Each row below holds a small network's activations on one input, seen along a few directions.
In each table, some parts of the input vary, and every possible input appears once, in random order.
A made-up example of a description, with smaller parts first: one of 3 separate values, together with either a single point or one of 11 places along a line or (one of 6 places along a line, together with one of 8 places around a ring).
Shared parts are said once, and a part with two or three values counts as separate values.

Other details of the inputs shift rows strongly along two fixed directions, in all tables alike. That doesn't count.

A family of inputs:
R1: [-22 -27 -12   2  -9  -8   5 -13  12   3   3  10]
R2: [ 10  10  21   0   0  -5  -6   2  -6  -7   0 -22]
R3: [  9  11  15  -3  16   1   0  -2  -7 -13  -3 -14]
R4: [  8  31  24 -12   5   4 -11   1   0   4 -14 -16]
R5: [-15 -18 -20   8  -8 -26  11  -1  14  27   0   5]
R6: [-20 -32 -14   5 -15  -6   4 -10  14  -1   6   8]
R7: [ -6 -24 -27  18 -12  -1  16  -2   2   5   5  24]
R8: [-11 -33 -15   0   3  -5   7  -6   6  -4   5  14]
R9: [  9  11  20   2  -1  -1 -12  -1   1 -11   2 -21]
R10: [  5  14  22  -3   2  -9  -7  -4  -4  -2  -4 -14]
R11: [  8  12  21   3   0  -1 -10   0  -3 -10   5 -23]
R12: [ 13  24  10   6  11  -6   5  11 -13 -10  -4  -1]
R13: [ 21  36 -40 -60 -28  78 -27  18  29  48 -18  28]
R14: [ 11  10  21   0  -1  -6  -8   2  -3  -8  -3 -20]
R15: [  3  14  21  -3   3  -9  -6  -3  -7   0   0 -15]
R16: [  3  19  20   1   5  -4  -5  -4  -4  -2   2 -18]
R17: [-21 -29 -16   3 -13  -7   4 -12  14   3   9  11]
R18: [ 16  32 -37 -79 -37  76 -30  15  39  44 -11   7]
R19: [-19 -22 -22   4  -2  -2   7   2  -1  -2   6  21]
R20: [  7  22  13  17  10   9  -2  -1 -11  -3  -1  -6]
R21: [ -3 -34 -17   2  -2 -12  19   2   5  -1   7  19]
R22: [-16 -32 -12  -1 -13 -14   3  -8  10   2   2   8]
R23: [  1  18  14  10  17  -4  -4   3 -13 -16  -4  -5]
R24: [-13 -33 -13  -4 -14 -12   1  -5   6   2  11   4]
R25: [ 24  28 -34 -81 -35  64 -34  21  36  46 -16   9]
R26: [ 13   9  20  -2  17  -3   1   8 -11  -4  -1  -8]
R27: [  0  21   9   5  13   3  -5  -1  -9 -18  -6  -8]
R28: [-13 -19 -18  10  -7 -28   9  -3  15  24  -2   7]
R29: [  7  14  21   2   0   0  -9  -3   0 -10   1 -21]
R30: [-18 -25 -22   7  -1  -5   6   0   0  -4   4  23]
R31: [-12 -31 -16   0   2  -3   6  -9   7  -9   3  11]
R32: [ 14  20  10  18   8   3   3   4 -15   0  -2  -2]
R33: [  3  15  20   2   1  -2  -5  -2  -2  -5   1 -20]
R34: [ -5 -35 -16   1   0 -11  14  -1   4  -1   5  18]
R35: [ 10  10  21  -3   1  -8  -6   6  -7  -4   0 -22]
R36: [  7  20   9   5  13  -4   3  10 -15  -8  -3  -2]
R37: [-16 -27 -23  17  -9   5  10  -4   2   6   8  24]
R38: [-11 -19 -26   4  -6  -5  15   5  -1   0   7  22]
R39: [  7  13  22  -3   4 -10  -5   1  -5  -2  -4 -18]
R40: [-18 -26 -24  17  -8   6   8 -11   6   1   6  23]
R41: [ 11   9  21  -4   1 -10 -12   1  -5  -5   0 -16]
R42: [ 17  23   8  18   5   2   7   5 -15   1  -1  -2]
R43: [  0  17  21  -1   6  -6  -4  -2  -4   1  -6 -15]
R44: [-25 -29 -11   6  -8 -12   8 -13   9   2   8   7]
R45: [ 19  11  15  -1  13  -7  12  10 -11  -4   1  -6]
R46: [  9  20   9   5  13  -4   1   8 -13  -9  -6  -1]
R47: [ 15  21  10  18   8   2   1   2 -13  -2  -5  -1]
R48: [ 10   9  16  -3  18  -1   0   2 -10  -7   0 -10]
R49: [  5  23  12  17   9  11  -2  -5  -9  -9  -2 -10]
R50: [  6  23  12  17   9  10  -4  -6  -7 -11  -5  -9]
R51: [ -6 -35 -17   0   0  -9  16   0   2   1   8  17]
R52: [-23 -20 -24   3  -2   3   6  -7   3 -10   4  14]
R53: [ 14   8  18  -1  17  -4  -1   6 -10  -5  -3  -6]
R54: [-24 -25 -21   9   1  -4   8  -4  -2  -8   7  18]
Each input here is: one of 2 separate values, together with either a single point or one of 11 places around a ring or (one of 3 separate values, together with one of 5 places along a line).
The inputs of R5 and R28 match in every part but the choice among 2 separate values. If R52 is changed in the same way as R5 into R28, which row does it become?
> R27
Change only the choice among 2 separate values in R32. List by row number the other rows that result.
> R47
Change only the choice among 3 separate values in R47. List by row number the other rows that result.
> R34, R46

A family of inputs:
R55: [ 15   4  24  16  13 -13   8   2 -15 -12   1 -11]
R56: [  6  26  -7 -18   2  19  -9   4   8  14 -12   4]
R57: [ 11  10  22   8  21 -21   7   8 -18 -12  -4  -7]
R58: [  5  22  29  14  27 -15   1   0 -20 -16  -4 -15]
R59: [  6  -6  19  35  10 -29  13  -3 -17 -15   8 -11]
R60: [ 18  27  15 -49 -12  12 -27   7  19  24 -12 -27]
R61: [ 17  14 -12 -18 -12  27 -10   7   9  17  -4   4]
R62: [  5  22  26  25  18 -16   1  -2 -16  -6  -1 -17]
R63: [  3  27  -8 -16   0  23 -10   3   8   9 -12   2]
R64: [ -6 -12  22  32  15 -19   7  -8 -18 -36  12  -9]
R65: [ 10  26 -26 -94 -42  65 -38   9  47  46 -14  -4]
R66: [ -3  23  32  20  23 -10  -4  -3 -21 -27  -1 -17]
R67: [ 18  10  -8 -26  -1  15  -1  16   5  13  -3   6]
R68: [ 11  12  -8 -22  -3  27  -8   7   4   1  -1   1]
R69: [  3  23  -9 -12  -6  24  -9   4   7  16  -7   0]
R70: [ 17   5  23  13  13 -15   9   8 -14  -6   0 -10]
R71: [-27 -58 -37   6 -22   9   8 -12  15  -4  14  31]
R72: [ 13  15  20  23   7  -5  -2   0 -14 -15   2 -18]
R73: [ 13   5  25  18  15  -8   4  -1 -15 -14   2 -12]
R74: [-29 -49 -42   9 -18 -15  20  -4  15  20   9  32]
R75: [  9  11  23  10  22 -18   6   3 -20 -18  -3  -9]
R76: [  1  14  28  17  19  -8  -3  -3 -21 -30   0 -13]
R77: [ -4  -2 -14   3 -13  12  -1  -4   6   8   1   8]
R78: [  9  22  28  11  25 -23   7   8 -20  -9  -7 -13]
R79: [ 16  29  17 -47 -11  18 -27   3  19  19 -11 -28]
R80: [-28 -59 -57   1 -32  -1  17 -10  23  22  13  40]
R81: [  2  23  28  17  24 -11   0   0 -20 -22  -3 -18]
R82: [ -2  -4  20  38   6 -16   2  -8 -15 -26   9 -12]
R83: [-26 -65 -51  -5 -19   3  14  -8  19   3  16  38]
R84: [  7  17  -5 -22   2  24 -10   7   0  -1  -7   2]
R85: [-47 -57 -22  42  -3 -29  18 -22   2 -22  14  23]
R86: [  6  21  25  24  16 -22   6   0 -16  -4  -1 -15]
R87: [ 19  23  14 -48 -12   8 -25  12  18  28 -12 -23]
R88: [  8  22  -5 -25   5  15  -4  10   1  12 -10   4]
R89: [ 10  14  -5 -24   4  20  -8   7   1   4  -7   5]
R90: [  2  18  29  33   9 -11  -3  -8 -18 -19   3 -16]
R91: [  7  23  23  18  20 -25   8   4 -14  -4  -8 -11]
R92: [-37 -57 -24  36   0 -40  28 -16   2 -10  11  24]
R93: [-28 -66 -48   2 -24   9  13 -10  18   3  14  34]
R94: [ 18  12  18  17   7 -17   6   8 -13  -2   1 -12]
R95: [  8  27 -26 -89 -42  68 -39   6  48  41 -14  -4]
R96: [-44 -58 -54   8 -27   7   8 -15  23  10  13  39]
R97: [-32 -61 -22  43 -10 -34  23 -20   0  -8  19  21]
R98: [ 13  15 -11 -15 -13  12  -2  10   8  27  -5   7]
R99: [  6  -9 -10 -11   0   4   5   5   1   1   4   9]
What do these inputs look like to the network?
> one of 5 places along a line, together with either a single point or one of 8 places around a ring
The inputs of R73 and R55 match in every part but the place on the line of 5. If R56 is changed in the same way as R73 into R55, which row does it become?
> R92
The inputs of R82 and R61 match in every part but the place on the line of 5. If R95 is changed in the same way as R82 into R61, which row does it become?
> R79
Change only the place on the ring of 8 in R69. List by row number the other rows that result.
> R63, R68, R72, R77, R81, R84, R93
List by row number the other rows that have the place on the line of 5 in common with R78.
> R57, R67, R70, R74, R87, R91, R94, R98

A family of inputs:
R100: [  0  -3  60  57  29 -72  16 -10 -31 -31   7 -40]
R101: [-12  -6 -13  10  -1  15  -2  -6  -1 -11   3  14]
R102: [-13  -3 -12  12  -5   6   0  -7   3   3   2   8]
R103: [  0 -18  -6 -15  -2 -10   4   4   5   7   0   4]
R104: [  5  -9 -13  13  -7   8   7   0  -2   2   6  13]
R105: [  0  -8 -16   1   3  -3  11   7  -2   9  -2  19]
R106: [  2 -21  -3   0 -12   0   0  -2   4  -1   9  -1]
R107: [-14 -13  -3  -3 -10  -1  -6 -10  11   2   3  -5]
R108: [  0  -6 -14   6   1  -7  11   4   2  12  -1  14]
R109: [-13 -14  -1  -5  -8   4  -6 -11   8  -7   4  -3]
R110: [-10  -7 -15   6   1  19  -1  -5  -3 -17   4  14]
R111: [ 20  60  58  37  28 -20  -6   1 -30 -16  -8 -38]
R112: [-12 -15  -3  -7  -7  10  -9  -8   7 -13   4  -1]
R113: [ -9  -2 -13  12  -9  -6   5  -3   5  14   0   8]
R114: [ 35  52   4 -33  12  33  -9  23  -5  17 -17   0]
R115: [-13 -12  -3  -3 -14  -6  -5  -8  12   8   3  -5]
R116: [ -1 -17  -5 -10  -4 -13   4   1   9  11   1   1]
R117: [  0 -20  -5 -15   1  -8   6   5   3   0   2   4]
R118: [-10 -11  -4  -2 -13 -14  -2  -6  11  13   1  -6]
R119: [  1 -22  -6 -16   2  -6   6   6   1  -4   4   7]
R120: [-12 -16  10   7   5  -3  -3  -9  -5 -31   8  -9]
R121: [ 37  53   1 -39  11  39 -11  25  -5  15 -16   4]
R122: [ -4  -4 -13   8  -5  -8   9   2   4  15  -2  11]
R123: [ 23  60  14 -20   5  41 -21   7  -3   6 -15 -11]
What do these inputs look like to the network?
> one of 2 separate values, together with either a single point or one of 11 places along a line
The inputs of R104 and R106 match in every part but the choice among 2 separate values. If R122 is changed in the same way as R104 into R106, which row does it become?
> R100
Change only the place on the line of 11 in R123. List by row number the other rows that result.
> R101, R102, R105, R108, R110, R111, R113, R114, R121, R122

A family of inputs:
R124: [ 13  48  13 -12  21  19  -8  11  -8  -4 -14  -6]
R125: [ -3 -17 -10  -7  -3  15   1  -4   3  -6   8  11]
R126: [-30 -40  32  45   7 -61   4 -17 -20 -48  18 -28]
R127: [ -9 -40 -21  -1  -4  -6  10  -2   8   8   4  20]
R128: [ -3 -19  -9  -7   1  -4   9   1   3  11  -1  12]
R129: [  6  38  25 -29  -2  -2 -21  13   4   1 -11 -30]
R130: [ -3   5   4  35  15 -26  16   2 -18 -16   0   7]
R131: [ -8  -9 -15   2 -18  15  -9  -6   9   8   3   7]
R132: [ -3  -3  45  36  22 -32   2 -20 -17 -31   4 -36]
R133: [ 10   6 -13 -19 -14   6   1   5  14  28  -4   0]
R134: [ 22  57  28 -34   8  30 -24   1   9  14 -20 -30]
R135: [-23 -30 -19   1  -4  -3   3  -8  13   8   3  18]
R136: [ 21  31  65  15  26 -48  -8  11 -29 -30   1 -51]
R137: [ 33  57  25 -28  21  20 -10  19 -14  10 -15 -13]
R138: [  2  14 -23 -29  -6  43 -15   4  11   3  -7  14]
R139: [ -1  17 -18 -28 -23  31 -15  -3  27  29  -9  -1]
R140: [  8  -1  -8  -7   8  17   6   7  -4 -10  -1  11]
R141: [ 20  16  57  58  32 -52  10   1 -38 -27   2 -33]
R142: [  5  -4  79  94  36 -72  19 -17 -50 -60  18 -43]
R143: [-28 -41  -2  58   8 -54  29 -13 -19 -19  14  13]
R144: [ 26  33 -13 -17   0  26  -5  22  -2  12 -11   9]
R145: [ -3  -4  17  29   7 -38  11 -10  -5  -2   2 -13]
R146: [ 34  59  28  -5  15   6  -6  19 -22   8 -10 -18]
R147: [-10 -11 -11  11  15 -12  13  -2  -7 -11  -2  19]
R148: [-21 -28 -21 -10  -7  -2   3 -12  22  14   1   9]
R149: [ 18  12   9 -30  -4  26 -12  -3  13   7  -4 -14]
R150: [-14 -46 -39 -12 -35  14   4 -11  29  16  12  19]
R151: [ 24  59  31  -2  11  10 -17  10  -7  12 -13 -24]
R152: [ 10   8 -17 -24  -3  37  -6   6   7  -4  -3  14]
R153: [-13 -36  18  62  36 -56  31  -7 -32 -45  13  -1]
R154: [-13 -23 -39  -9 -24   6   4   0  21  29  -3  31]
R155: [-27 -52 -35 -24 -28 -19   6   4  21  10  12  18]
R156: [ 31  58  27 -38  13  19 -18   7   6  22 -22 -24]
R157: [ 14  12 -21 -19 -10  22  -3  16   5  22  -3  14]
R158: [ 26  37  23   2   6  -2  -2  12 -13  11 -11 -14]
R159: [  9   0  -8 -20   0  24  -1   7   2   5   1  10]
R160: [ -4  11  -9 -25  -8  29 -15  -3  16  16 -11   6]
R161: [-10 -12 -11   0   8  -8   8  -4  -2   2   0  16]
R162: [ -9  -4 -18   1 -15  17  -7  -4   3   3   6  10]
R163: [  4  26  53  45  25 -43   6  -9 -20 -18   1 -41]
R164: [ 15  42  23 -39  -4  -1 -21  15   4   8 -15 -24]
R165: [-16 -28 -22   2 -24   5  -4 -14  19   8   7   5]
R166: [-12 -49 -41 -13 -31  10   8  -6  28  22  11  21]
R167: [ 22  37 -14 -20  -1  25  -1  21  -3  16 -13  11]
R168: [-25 -62 -28 -15 -28 -17   3  -2  18  -4  18  13]
R169: [-12   1 -21   9  -1   4   7   3   0   2   2  17]
R170: [ 26  43   8 -21  18  19  -2  18 -11   1 -17  -1]
R171: [-17 -48 -43  13 -17   4  20  -1   6  -4  12  35]
R172: [-28 -31 -55 -19 -39  30  -4  -7  34  32   0  36]
R173: [-35 -64  -7  44   9 -52  26 -21  -6 -16  13  18]
R174: [ 12  13 -18 -22 -19  37 -10   7   9  13   1  12]
R175: [  1 -21 -12 -18  -3   0   4  -1  14  15   1   3]
R176: [ 13  37 -15 -20 -10  45 -18   9   4   7  -9   5]
R177: [-15   5  -5 -33 -21   7 -19   3  17   4  -7 -11]
R178: [ 27  43  42 -28   1   6 -26  12  -7 -14  -3 -40]
R179: [-12 -48 -10   2  -6 -10  12 -12  12  -1  10   4]
R180: [-21 -57  14  48   9 -39  19 -21 -11 -35  19   2]
R181: [ 10   3 -14 -23   3  18  -1  11   3  12  -4  13]
R182: [ 37  61  22 -10   8  32 -16  15 -14  -8  -8 -15]
R183: [  2  30   0 -13  10  26 -10   2  -2  -5 -11   1]
R184: [-40 -49 -22  22  -3 -15  13 -20   2 -12  12  22]
R185: [ 32  36  20 -11   2   3  -8  10   0  16  -9 -23]
R186: [  0  10 -14 -25  -7  34 -16  -1   8   6  -3   8]
R187: [ -5 -22  -7 -10   1 -10  11  -5   9  12   2   1]
R188: [-25 -18 -33   2 -21  13   2  -7  12  11   4  24]
R189: [ 11   7  35  42  18 -26  12   1 -30 -25  10 -16]
R190: [-16   0 -19  12  -6  10   4  -2   1  -4   0  14]
R191: [-37 -49 -24  20   3 -20  16 -14   2  -7  14  24]
R192: [ 18  12  57  32  31 -27   6  -2 -28 -29   1 -29]
R193: [ 25  51  33 -19  12  29 -27   4  -5   1 -13 -25]
R194: [  3 -18  -9   4 -12   5   3   2   4   9   7   9]
R195: [-39 -49 -18  48  -1 -38  24 -14  -6 -12  19  20]
What do these inputs look like to the network?
> one of 8 places around a ring, together with either a single point or (one of 2 separate values, together with one of 4 places along a line)
The inputs of R169 and R182 match in every part but the place on the ring of 8. If R124 is changed in the same way as R169 into R182, which row does it become?
> R152
The inputs of R172 and R141 match in every part but the place on the ring of 8. If R139 is changed in the same way as R172 into R141, which row does it become?
> R185
Change only the choice among 2 separate values in R134. List by row number the other rows that result.
> R139
List by row number the other rows that have the place on the ring of 8 in common with R194.
> R140, R159, R166, R168, R171, R179, R189, R192
List by row number the other rows that have the place on the ring of 8 in common with R133.
> R128, R137, R146, R155, R158, R167, R170, R187

A family of inputs:
R196: [ 48  79  46  -1  28  48 -20   4 -22 -23  -8 -34]
R197: [-29 -67  -5  32  23 -66  35   2 -16 -30  20  17]
R198: [ 14 -14 -29 -12 -34  19  -3   1  19  35   5  11]
R199: [ 61  78  46  -6   9  12 -13  13 -13  16 -17 -44]
R200: [ 56  53  60 -25  30  15 -10  17 -17   4 -13 -34]
R201: [ 36  94  39  -6  33  17 -11   5  -6  14 -25 -32]
R202: [-16  -9  -2  21  -1  12  -2  -5 -14 -33   9  20]
R203: [ 34  67  47   8  20  39 -28   7 -28 -24  -5 -24]
R204: [  0   5 -11  12   9  22   5  -5  -4 -31   4   4]
R205: [  9   1  57  73  14 -64  11  -5 -36 -26  13 -30]
R206: [ 27  81  39  -5  23  29 -21  16 -35 -31 -15 -20]
R207: [-39 -51   3  67   9 -48  20 -24 -13  -9   8  12]
R208: [  8  13 -63 -65 -52  45 -19  28  31  58 -13  35]
R209: [-21  -2   3  22   5 -17   3  -7  -7  10  -4  14]
R210: [-35   3  32 -11 -14 -13 -20 -23  25  -2  -5 -37]
R211: [-26 -72 -39 -10  -6 -28  21   2   3   2  12  41]
R212: [-31 -70 -42  29 -19  18  10 -26  10 -18  26  41]
R213: [-39 -87  22   9   0 -75   2 -32  15 -36  17 -21]
R214: [ 18  12 -62 -58 -43  51  -7  16  46  55  -7  26]
R215: [ 43  84  35  -8  13  -5 -19  31 -20   9 -15 -34]
R216: [-26 -58 -50  21 -26 -30  27   0  16   6  12  25]
R217: [ 42  46  51 -29  26   6 -11  28 -26   3 -13 -23]
R218: [-24 -14  64  41  14 -33 -22 -26 -22 -69  18 -67]
R219: [-22 -19  21 -16 -34 -25 -20 -20  23   1  18 -45]
R220: [ 34  77  32  -3  31  31 -11  12 -25 -35 -14 -27]
R221: [  3  -7 -30 -18 -38  11  -4  17  15  31   3  19]
R222: [-14 -80   3  38  18 -51  42 -17 -10 -24  20   7]
R223: [ -6  21 -69 -59 -23  55 -10   8  40  56 -24  34]
R224: [  5 -19  42  38  45 -64  33   5 -34 -41   4 -25]
R225: [ -3  26 -63 -68 -26  81 -21  22  23  19 -10  38]
R226: [-19  15  41  67  43 -65  19  -9 -35 -30  -2 -17]
R227: [ 15 -19 -47 -78 -30  58 -14  21  35  51  -9  38]
R228: [-35 -52 -37  25  -5  -9  24 -28  18  18   8  29]
R229: [-37 -62 -36  33 -14  -9  19 -30  16  20   8  33]
R230: [ 19  -6 -54 -83 -18  55   0  19  43  43 -11  31]
R231: [-48 -48 -44  22 -10 -24  16 -15   4  13   4  40]
What do these inputs look like to the network?
> one of 4 separate values, together with either a single point or one of 8 places around a ring
Change only the place on the ring of 8 in R231. List by row number the other rows that result.
> R201, R207, R209, R223, R226, R228, R229
List by row number the other rows that have the choice among 4 separate values in common with R206.
> R196, R202, R203, R204, R212, R218, R220, R225
Change only the choice among 4 separate values in R218. List by row number the other rows that result.
> R210, R213, R219
